A small network was shown many inputs. Here are its activations along a few directions, one row for each input.
Each table varies a few parts of the input and shows all the possible inputs, shuffled.
A made-up example of a description, with smaller parts first: one of 3 separate values, together with either a single point or one of 9 places around a ring or (one of 5 places around a ring, together with one of 6 places along a line).
Shared parts are said once, and a part with two or three values counts as separate values.
(in the rows, 128 means zero)

Other details of the inputs shift rows strongly along two fixed directions, in all tables alike. That doesn't count.
To show where, the next rows are all for the same input, with only those details redrawn:
[133 138  94 135 148 142 115 159 124  80 129  75 114 132]
[ 15  53 131  86  96 149 221 141 131 136 145 150 177 154]
[128 139  96 136 147 145 119 163 127  82 129  78 120 133]
[ 98 168 104 170 147 176 140 192 152  96 132  80 148 142]
[  4  45 134  80  91 148 232 139 133 141 146 156 181 156]
[129 141  95 138 148 147 118 167 131  83 130  76 120 134]
[127 138  95 135 146 144 120 162 126  82 129  78 119 133]
[140 142  92 137 151 142 108 162 124  75 129  70 110 131]

A family of inputs:
R1: [162 169 118 154 126 161  81 117 132 134  94 138  90 116]
R2: [102 185 127 192 137 183 133 163 144  97 134 103 148 157]
R3: [156 155 107 144 137 155 107 130 123 120 100 121 104 124]
R4: [ 55  80 179 112 101 103 173 107 135 178 168 213 184 155]
R5: [192 102 156  90 122  49  50  45  73 115 154 166  85 130]
R6: [176  79 138  50 129  43 118  85 135 172 145 141 124  81]
R7: [ 91 105 181 103 100  97 179  91 161 213 156 194 193 117]
R8: [180  73 109  61 113  97  91  47  66 107  98 151  62 123]
R9: [173  67 102  59 111  97  83  67  91 126  96 151  59 100]
R10: [191  91 149  85 128  43  55  47  75 113 150 170  86 129]
R11: [189  84 116  65 109  97  84  41  63 108 104 145  57 122]
R12: [185 176 137 141 158  91  99 140 174 162 133 113 147  85]
R13: [186  70 125  75 131  38 118  94  94 118 135  99  73 101]
R14: [139 140  90 137 138 155 108 163 151 132  88 123 115  99]
R15: [187 184 161 174 123 105 101 106 119 128 149 100 100 127]
R16: [173  76 120  72 115  85  79  47  56  62 128 126  64 141]
R17: [143 145  90 136 145 155 124 163 134 119  92 109 118 113]
R18: [116 176 110 178 139 187 123 173 169 148  92 134 138 111]
R19: [ 48  71 149 100  89 156 201 116 115 148 125 172 163 160]
R20: [124 173  95 166 140 185 124 192 176 150  97 113 134 101]
R21: [166 176 125 154 122 163  77 110 129 136 100 134  88 115]
R22: [171  72 123  66 110  98  93  56  60  89 109 140  70 137]
R23: [ 18  48 136  87  95 155 231 144 130 158 121 171 185 152]
R24: [100 110 187 107  95  92 167  74 150 207 155 202 185 125]
R25: [160 157 137 157 164  96  75 138 134 122 143 135 132 125]
R26: [172 230 172 190 136 129  97 118 172 180 150 138 164 113]
R27: [161 178 131 162 130 148  81 106 102  74 135 101  99 149]
R28: [127 183 153 196 143 131 152 171 161 147 142  98 147 125]
R29: [ 97 171 118 183 151 175 134 173 143  92 127  98 152 149]
R30: [166 168 133 150 127 157  91 113 103  99 117 113 104 143]
R31: [ 41  70 164  98 111 108 190 141 151 188 169 195 194 143]
R32: [145  45 107  54 124  92 118  86  70  94 106 132  89 128]
R33: [154 203 154 177 156 122 117 152 188 176 138 129 176 100]
R34: [ 98 168 104 170 147 176 140 192 152  96 132  80 148 142]
R35: [ 10  44 136  80  86 162 244 152 136 166 128 171 187 154]
R36: [119 178 140 184 163 130 113 185 169 144 147 135 167 131]
R37: [137 202 170 209 123 138 143 145 151 150 149 114 143 141]
R38: [149 200 157 206 135 133 136 159 155 144 147  94 134 130]
R39: [  7  47 133  89  96 143 225 136 128 133 140 159 183 159]
R40: [122 171  96 163 144 184 144 192 160 137 101 105 140 117]
R41: [162 153  95 143 152 150 102 142 124 112  92 111 104 114]
R42: [176  63 127  65 124  44 128 100  99 128 142  97  77 101]
Describe the family of inputs behind these rows. -> one of 6 places along a line, together with either one of 3 separate values or one of 4 places along a line
Changing only the place on the line of 6 turns R10 into R31. The same change can be made to R1. Which row results? -> R20
Changing only the place on the line of 6 turns R36 into R25. The same change can be made to R12. Which row results? -> R33
Start at R20 and move only the place on the line of 4, one step at a time. The first step leads to R40. Which rows follow, in order? -> R35, R34
Change only the choice among 3 separate values in R15. List by row number the other rows that result. -> R5, R26

A family of inputs:
R43: [224  88 141  61 130  34  38  40  69 113 133 147  64 110]
R44: [160 152 117 135 152 111 109 136 132 109 129  90 119 116]
R45: [115 105 125  98 116 133 153 122 138 150 116 147 140 116]
R46: [117 156 124 162 138 150 114 153 135 113 130 123 132 140]
R47: [102 170 134 169 117 185 151 147 145 136 121 122 149 142]
R48: [ 93  73 135  94 108 117 149 100  94 121 135 162 124 151]
R49: [109  89 119  96 117 122 153 124 124 150 115 157 127 119]
R50: [ 90  89 143  99 103 120 178 106 114 134 145 137 144 146]
R51: [166 153 108 146 139 139  90 136 119 104 110 101  86 116]
R52: [142 167 122 166 150 136 114 163 139 111 133  88 116 128]
R53: [ 62  96 154 128 100 141 200 143 133 147 145 145 163 154]
R54: [155 223 153 213 140 158 116 149 173 167 124 129 144 123]
R55: [ 88 129 179 145 101 112 178 120 156 191 162 172 178 130]
R56: [ 54 119 145 130 106 158 173 131 143 143 141 163 175 150]
R57: [145 179 109 172 161 150  90 177 154 121 121 110 134 128]
R58: [166 152 110 132 131 138  97 119 120 105 114 104  96 115]
R59: [120 184 124 190 142 180 132 179 163 136 109 114 145 126]
R60: [135  82 129  77 118  93 134  95 107 116 141 118 111 123]
R61: [131  94 126  90 127 103 141 123 130 140 136 122 137 117]
R62: [128  98 121  92 125 106 115 101 114 113 128 141 127 126]
R63: [224 141  95 127 146 113  47 108  85  74 101  80  43 115]
R64: [109  85 134  89 111 122 140  87  97 117 136 152 127 146]
R65: [163 180 113 159 146 154 103 145 142 117 107 101 121 114]
R66: [145 140 108 125 142 124  95 131 136 118 127 124 129 122]
R67: [ 63 102 144 130 118 132 193 151 146 156 140 147 169 138]
R68: [125  44 122  56 118  69 145 106 104 137 133 142 115 115]
R69: [126 168 123 174 154 155 109 166 147 116 125 118 140 131]
Describe the family of inputs behind these rows. -> one of 3 separate values, together with either a single point or (one of 2 separate values, together with one of 4 places along a line)
Changing only the choice among 3 separate values turns R52 into R46. The same change can be made to R68. Which row results? -> R57
Change only the choice among 3 separate values in R44. List by row number the other rows that result. -> R62, R65
Which other rows agree with R49 in the choice among 3 separate values? List them by row number. -> R45, R47, R51, R54, R58, R59, R63, R65
Change only the choice among 3 separate values in R47. List by row number the other rows that result. -> R50, R64

A family of inputs:
R70: [139 104 117 107 134 110 114 114 109 107 124 126 110 129]
R71: [164 183 108 166 146 159  96 156 135 104 114  88 109 125]
R72: [ 50 136 144 165 116 175 190 169 158 155 131 153 180 151]
R73: [ 51 140 143 160 111 182 181 159 159 156 129 155 173 145]
R74: [160 183 108 168 152 152  82 149 136  98 117  97 113 123]
R75: [134 156 110 153 147 141 126 171 151 120 125  92 130 118]
R76: [169 189 132 173 152 131  88 147 144 121 133 105 128 122]
R77: [160 115 106 105 139 114  93 119 107 104 120 118 101 122]
R78: [ 48  29 148  62  84 113 210  95 105 156 136 181 151 146]
R79: [120 126 143 125 121 117 133 114 129 138 146 143 140 134]
R80: [149  54 117  60 109  84 120  72  78 105 121 130  81 123]
R81: [150 169 117 160 149 144 110 152 131 104 122  96 124 131]
R82: [209 212 121 187 165 129  59 153 144 114 119  86 101 109]
R83: [146  97 107  92 138  98 117 124 119 109 128 106 111 113]
R84: [172 106 132  94 131  83  95  90 109 127 130 133 104 114]
R85: [116 117 124 112 119 140 139 123 124 123 125 129 133 134]
R86: [ 96 161 152 168 121 150 152 149 154 155 145 140 159 140]
R87: [ 54 151 165 166 107 169 200 152 177 196 137 173 198 139]
R88: [ 77  40 133  63  97 111 172  99 104 148 129 175 134 136]
R89: [152  62 115  61 115  85 111  72  80  98 124 125  85 123]
R90: [186 113 124  93 132  81  88  81 106 125 124 131  96 106]
R91: [116 171 149 176 131 147 139 156 157 152 137 133 155 132]
Changing only one part turns R73 into R74. The same change can be made to R87. Which row results? -> R90
Describe the family of inputs behind these rows. -> one of 2 separate values, together with either a single point or one of 4 places along a line or one of 6 places around a ring
Change only the choice among 2 separate values in R70. List by row number the other rows that result. -> R72

A family of inputs:
R92: [161 199 111 183 148 172  94 154 142 111 105  97 114 124]
R93: [148 123 115 118 135 122  99 116 107  97 125 117 105 131]
R94: [168 196 104 179 158 156  93 176 152 114 112  83 117 115]
R95: [133  44 118  50 117  72 131  87  92 109 137 127 101 123]
R96: [ 51 139 139 158 123 172 191 177 167 155 138 144 191 146]
R97: [210 105  87  84 153  81  55 101  91  84 112  95  61 101]
R98: [125 220 182 208 129 154 132 143 178 185 151 155 180 135]
R99: [157 196 113 184 147 168  93 163 142 108 113  98 115 128]
R100: [ 72  39 190  62  80  60 194  61 131 215 161 224 173 125]
R101: [151  85 120  88 120  96 113  92  84  98 127 120  86 129]
R102: [ 89 127 134 141 125 145 171 158 146 137 137 118 157 136]
R103: [ 69  51 142  73  93 113 176  92 102 132 142 164 140 148]
R104: [ 52 147 144 167 118 186 180 165 157 153 128 156 183 152]
R105: [206 121  92  99 148  95  70 108 102  95 105  93  69 100]
Changing only one part turns R96 into R93. The same change can be made to R100. Which row results? -> R98
Describe the family of inputs behind these rows. -> one of 2 separate values, together with either a single point or one of 6 places along a line
Change only the place on the line of 6 in R94. List by row number the other rows that result. -> R95, R96, R97, R102, R105
Change only the choice among 2 separate values in R97. List by row number the other rows that result. -> R104
